Each row below holds a small network's activations on one input, seen along a few directions.
In each table, some parts of the input vary, and every possible input appears once, in random order.
Descriptions start from the smaller parts, as in this example, which fits no table here: values(2) and (point or ring(9) or (line(4) and ring(8))).
Shared parts are said once, and a part with two or three values counts as separate values.

Other details of the inputs shift rows strongly along two fixed directions, in all tables alike. That doesn't count.

A family of inputs:
R1: [  7   0   8  26 -19 -10  27  12   2  -5  -5 -15 -19 -15]
R2: [-20   8  28  38 -23 -17  12  17  28 -11  26  35  -6   0]
R3: [ -4 -19   7 -15  18 -15   6  10  19  10   4  -7  13   6]
R4: [ -3  -1  26  26  -3 -34  17  14  21  34   0 -19  10  -8]
R5: [-45  -1  35   1 -10 -15  33   4  20  11  -8   6  12  14]
R6: [-17  -2   2 -21 -14 -27   6 -11  16   0  -8  -3   2  37]
R7: [ 14 -11  -2  14 -21  -6   6  11 -25 -33  14  -7 -11 -31]
R8: [  8  22 -24 -14  24   0 -24   4  -5  46 -26 -14   8   5]
R9: [  2  -6  36  57   4  -1  13  -5  14  -7  -3  12 -15 -14]
R10: [-36  -5  47  30 -34 -11  36   0   6 -33   3  18  -6 -17]
R11: [  2 -15  33  44 -17 -28  24  10   5   7  18 -13   8 -20]
R12: [ 21  22 -51 -38  14   9 -35   3 -26  12 -14 -13   8  -7]
R13: [ -7 -14  37  14  24 -44   8   9  34  16  10  11  14 -15]
R14: [  5  -7  35   9 -31   9  25   3   8 -34  13  22 -15  -4]
R15: [ -4  25 -47 -30   1  42 -47   2 -10  10   2  15  13  33]
R16: [ -4  -1 -15 -45  58 -10 -39   2  17  58 -15  -5  38  23]
R17: [-26   4  14  15 -28  21  17 -17  -8 -13  -2   2  13   3]
R18: [  3 -20  -1  -2  19  -9  -3  -7  -5  -4  14  17   4 -12]
R19: [ -7 -20  -2 -11  12 -24  18  16  -7  27   6  -5   7   7]
R20: [-14   3  16   6  27 -30  28  27  20  42 -25  -7  -3  22]
R21: [ 30  18 -42  18  -9  50 -22 -11 -53 -23 -12  -8 -17 -11]
R22: [-32  34  -3 -76  57 -24 -28   2  30  67  -8  -1  24  40]
R23: [-22   6  51  25 -23  -9  22 -12  23  -3  32  -9  -6  -5]
R24: [ 22 -13 -48 -18 -15  28 -11  -3 -61 -39  12  -2 -14 -18]
R25: [  8  25 -29 -24  28 -10 -17   9  -4  34 -26  -7   2   2]
R26: [  2  12 -45 -17 -32  48 -24   6 -25 -52  16  17 -16  10]
R27: [-15   6  35   8 -28  -1  13  -7   4 -40  31  -1 -25 -18]
R28: [ 14   1   0  38 -21  11  18   9 -29 -44  -5   1 -36 -23]
R29: [-30  16 -29 -58  26   1 -17  27  28  47  -8   9  20  62]
R30: [ 20  -5   1  33 -22   4  -8  -3 -27 -14  16  -8   2 -34]
R31: [ 13 -10   7  22 -12   9   2 -10  10 -15   8 -13   2 -16]
R32: [ -9  17  25  10 -18  13 -10 -21   0 -10  28  -3  -7 -13]
R33: [ 11   4 -13 -13  19   9 -31  -9   7  17  -8  -8  14  -4]
R34: [ -2 -37  15  14  -5  -7  25  -2   1 -18  22   6  -6 -10]
R35: [ -9   9  33  36  22 -42  24  21  17  29 -14  10  -8  -4]
R36: [-20 -10  39   7  25 -41  30  17  56  38 -16  -4  -1  11]
R37: [  3   2   2  -4  18 -33  -4  15   0  24   2  -1  15 -11]
R38: [  5 -11  -7   3   8 -20   3   4 -21   9  12   9   2 -16]
R39: [-11 -16  36   8  10 -35  23  14  45  17  -1  -8   4  -3]
R40: [ 24  15 -50 -21  -9  30 -17   3 -39 -25 -17 -15 -22 -12]
R41: [-12 -11  30  20  21 -17  32  13  32  11 -14   4 -12  13]
R42: [ -8   0  36  22  22 -38  14   6  42  20  -9  11  -4 -12]
R43: [ 31  10 -22 -14 -29  65 -22 -23 -31 -31   5  14  -2   2]
R44: [-24  19 -17 -68  42 -46 -29  -6  27  56 -32   8  29  58]
R45: [  6  -8  30  40 -30 -29  24  16   3 -24  11  -6 -20 -39]
R46: [  1  18 -32 -43 -21  49 -15 -18 -27 -35  20 -19 -14   7]
R47: [ 15 -23   7  19 -21   9   3  -3 -12 -57  21   2 -14 -34]
R48: [ -5  -6  11   8 -40 -16   6 -17  -4 -50   5   8 -20   3]
R49: [-14  -9  37  12  19 -37  20  14  43  13 -13   5 -12  -6]
R50: [ 26  12 -45  -9  15  46 -24 -15 -31 -34 -15   8 -17  -3]
R51: [  4 -27  41  50 -17 -13  23  -4  17 -19  25  -3   4 -25]
R52: [-18   0  31  14 -11 -41  -1 -18  25  15  -4   9  10  21]
R53: [ 20   4   8  42 -29   0  -5  -3 -16 -12  10 -12  -7 -39]
R54: [ 25  16 -50   3  -2  49 -11  -7 -46 -13 -17 -19 -10   8]
R55: [  4   6 -22 -23  29  13 -13  -6  15  29 -23 -15  10  19]
R56: [ -9  -7 -28 -45  45 -17 -12  10  -6  72 -11 -12  32  34]
R57: [ 27 -18 -39  -2  -6  48 -30 -28 -46 -34  18   5  -1 -18]
R58: [  7 -18 -44 -53  29  20 -25  -4 -25  -7  -1   6   3  10]
R59: [ 13 -10   6  33 -13  22  14  -3 -12 -57  -2  10 -36 -20]
R60: [-18  10  10  17 -30  17  10 -16 -18 -37   1  19   2 -17]
R61: [ 12  12 -38 -48  37   6 -38  -4   3  18 -17  -5  15   5]
R62: [ 13  -7  14   0 -38  31  24  -3  -2 -35  13  12 -12   5]
R63: [ 24  -6 -49  -9  -6  34 -30 -14 -59  -7  10  -4   4 -13]
R64: [ 24  -1 -43 -32  -3  35 -29  -8 -22 -40  -5 -10 -10 -14]
R65: [  2  11 -45 -44  -8  15 -30 -30 -16  -2 -16 -11  15  46]
R66: [  9   9 -15  -7  23  15 -24 -11   7  19 -18  -4   3   1]
R67: [  3  -8  19  42   2  11  21  -6  10 -11  -5   0 -13   1]
R68: [ 12 -31   0  24 -13  18   9 -18 -17 -27  26   2  -2 -15]
R69: [-10 -15  30  12   5 -47  28  26  20  28   6 -12  10  -4]
R70: [ -5  11  -6 -60  31  12 -10   2  23  57 -20   5  30  56]
R71: [  7   0  -6  -2 -10 -11   9  15  -1   6  -2 -21  -1  -8]
R72: [  3   9   0  13   4 -11  10   8   7  32 -16 -19   2   3]
R73: [-23   4  30  37 -34  15  12 -18  -9 -21   3  14   6 -17]
R74: [ -6  20 -50 -34  -3  45 -33   3  -8   7   3   6  14  43]
R75: [-14   4  53  -7  17 -35  22  13  47  39  -2  30  14  19]
Each input here is: ring(5) and (values(5) or (values(2) and line(5))).
Question: The inputs of R1 and R25 match in every part but the ring(5) part. If R19 is changed in the same way as R1 into R25, which row does it become?
Answer: R38
Question: The inputs of R13 and R3 match in every part but the ring(5) part. If R22 is changed in the same way as R13 into R3, which row does it become?
Answer: R46
Question: Which other rows does R9 become when the line(5) part takes its other values? List them by row number.
Answer: R16, R33, R57, R66
Question: Which other rows does R51 become when the values(2) part takes its other values? List them by row number.
Answer: R11
Question: Which other rows does R35 become when the ring(5) part takes its other values? List them by row number.
Answer: R20, R21, R28, R54
Question: Which other rows does R31 become when the line(5) part takes its other values? List them by row number.
Answer: R51, R55, R67, R68

A family of inputs:
R76: [ 23 -14  -3  43 -14   2   8   4 -19 -15  11  -5 -11 -29]
R77: [  4   0  40  54  -5 -34  23  14  24   6   1  -3 -16 -28]
R78: [-26   3   8 -32  30 -24   7  15  32  36 -18   5   9  35]
R79: [ 16  -1 -28  -6 -21  50 -14 -18 -25 -54  10   8 -14  -7]
R80: [  2  13 -33 -28   2  30 -30 -15 -19   0   2  -6  12  11]
R81: [-14  16 -26 -42  16   1 -19   0  -3  32 -14 -11  17  31]
R82: [-17  -9  25 -13  20 -27   5   6  31  24   6  11  10  13]
R83: [-16 -13  50  24  -8 -37  19   4  30  11  19  11   8  -9]
R84: [-9  6 18 12 -3  0  3 -5 13 10  1  9  7  5]
R85: [ -8   5 -17 -40   8  -7 -11   4  -1  19  -5  -5  15  20]
R86: [-18  -6  57  43 -10 -20  29   2  35  -3  10  18  -7  -5]
R87: [-26  10  13 -25  28 -21   6  13  30  42 -23   5  10  37]
R88: [  5 -12  27  40  -9 -20  28  16  -1  -5  12  -6 -12 -34]
R89: [ 34  -6 -38  10  -7  23 -19 -12 -49 -38   0  -6 -13 -36]
R90: [ -3  10 -49 -74  28  13 -28   2  -9  19 -17  -6  13  38]
R91: [ 39  -5 -49 -11   7  39 -23 -14 -40 -21  -9 -22  -5 -19]
R92: [ 13   3   5  46 -61  32  17 -17 -28 -62  16   3 -25 -25]
Question: Describe the family of inputs behind these rows.
Answer: values(5) or (values(2) and ring(6))
Question: Which other rows does R78 become when the ring(6) part takes its other values? List them by row number.
Answer: R81, R85, R87, R90, R92

A family of inputs:
R93: [  3  -4 -39 -44   6  30 -16  -6 -19 -28  -3  12  -3  19]
R94: [ 27   2 -44 -15  23  29 -35  -2 -27  -3  -6   1   2 -10]
R95: [ 23 -12 -52 -52   9   1 -31  -6 -36  -6   9 -26  12 -15]
R96: [-21  -3  49  20 -22 -26  29   4  33 -15  12   8 -10  -5]
R97: [  9  13 -41 -14 -26  38 -11  -2 -36 -38   2   2 -15   5]
R98: [-11  12 -31 -63  29  24 -31  -8   1  40 -12  -2  30  43]
R99: [ 33  -2 -15  21 -20  25  -2  -9 -21 -53   2  -8 -29 -34]
R100: [ -6  21 -38 -45  37  12 -30  -1  -4  60 -30 -12  30  40]
R101: [ -1  21 -25 -42  41 -10 -17  10   7  40 -35 -16   5  20]
R102: [  0  -9  38  59 -15 -26  38  17   6 -16   4   7 -26 -29]
R103: [-14   5 -18 -66  33  -3 -19  -2  19  18 -18   1  13  37]
R104: [  9  -8 -34 -30  -8  45  -9 -18 -21 -35  -2  -1  -4  17]
R105: [  5 -17  39  51   2 -31  32  20  19  -9   5  11 -21 -28]
R106: [ 22 -20 -56 -46  15   2 -26   6 -46  -2  12 -13  12 -12]
R107: [  7  14 -28 -30 -18  39 -30 -23 -21 -29  11   0   3   2]
R108: [  1  24 -31 -35  10   6 -16   2  -7  15 -27 -13   0  20]
R109: [ 11  20 -36 -18 -31  37 -16 -12 -28 -42  -1  -9 -15   2]
R110: [ -1   5  33  48 -50  -1  12 -14   1 -39  28   5 -14 -28]
R111: [-28  -2  24 -18  15 -18  18  11  35  35  -9   2  13  33]
R112: [ 24   9 -42  -7  -1  41  -8  -6 -34 -14 -19 -18 -11   0]
R113: [ -4  -6  42  60 -33 -14  43   6   9 -14   1  -3 -17 -14]
R114: [ 13   7  12  50 -49  13   5 -18 -18 -46  16  -2 -17 -36]
R115: [-13 -30  75  72 -38 -28  41  -5  23 -43  43  33 -15 -34]
R116: [  5   9 -15  10 -29  27 -11  -8 -27 -29  17  10  -5  -8]
R117: [  9 -18   7  20 -32  33   3 -26 -14 -47  25  10  -5 -12]
R118: [-25   5  32  11  18 -48  26  28  31  43 -17   8   2  17]
R119: [-23  15 -11 -44  31  -9  -3  14  22  57 -26  -8  20  51]
R120: [ 24   5  -1  46 -35  22  -4 -18 -26 -48  12  -8 -21 -45]
R121: [ -5  -2  32  48 -39   5  19  -9   2 -17  22   4  -4 -12]
R122: [ -4   8  -7 -12  40  -7 -11   5  10  58 -23 -12  22  18]
R123: [-13  19 -24 -37  38 -10 -25  11   2  58 -23   3  25  30]
R124: [-25 -44  72  25  29 -97  45  29  50  67  16  -9  25  -8]
R125: [ 18  12 -45 -13  14  29 -30  -2 -34   1 -10  -3   1  -6]
R126: [-16  -9  67  35  34 -69  19  16  62  53  -2   4  10 -13]
R127: [-31   0  21 -22  19 -29  14  21  32  29  -5  15   8  28]
R128: [  8   0  -9  10 -37  36  -7 -14 -28 -51  27  16  -9 -16]
R129: [-31  -2  29 -38  41 -41  -8   0  50  51  -5  11  27  31]
R130: [ 33 -16   9  65 -31  29   9 -16 -21 -48  20  -3 -19 -46]
R131: [-13 -19  62  42  28 -56  43  24  55  45 -11   1  -1  -2]
Question: Describe the family of inputs behind these rows.
Answer: values(3) and (point or (values(2) and line(6)))
Question: The inputs of R113 and R108 match in every part but the values(3) part. If R119 is changed in the same way as R113 into R108, which row does it become?
Answer: R109
Question: Which other rows does R116 become when the values(3) part takes its other values? List them by row number.
Answer: R110, R121
Question: Which other rows does R96 become when the values(3) part takes its other values? List them by row number.
Answer: R111, R127
Question: Which other rows does R104 become when the values(2) part takes its other values? List them by row number.
Answer: R117
Question: Which other rows does R115 become when the line(6) part takes its other values? List them by row number.
Answer: R94, R116, R123, R125, R128
Question: Which other rows does R126 become when the line(6) part takes its other values? List them by row number.
Answer: R107, R110, R114, R120, R129
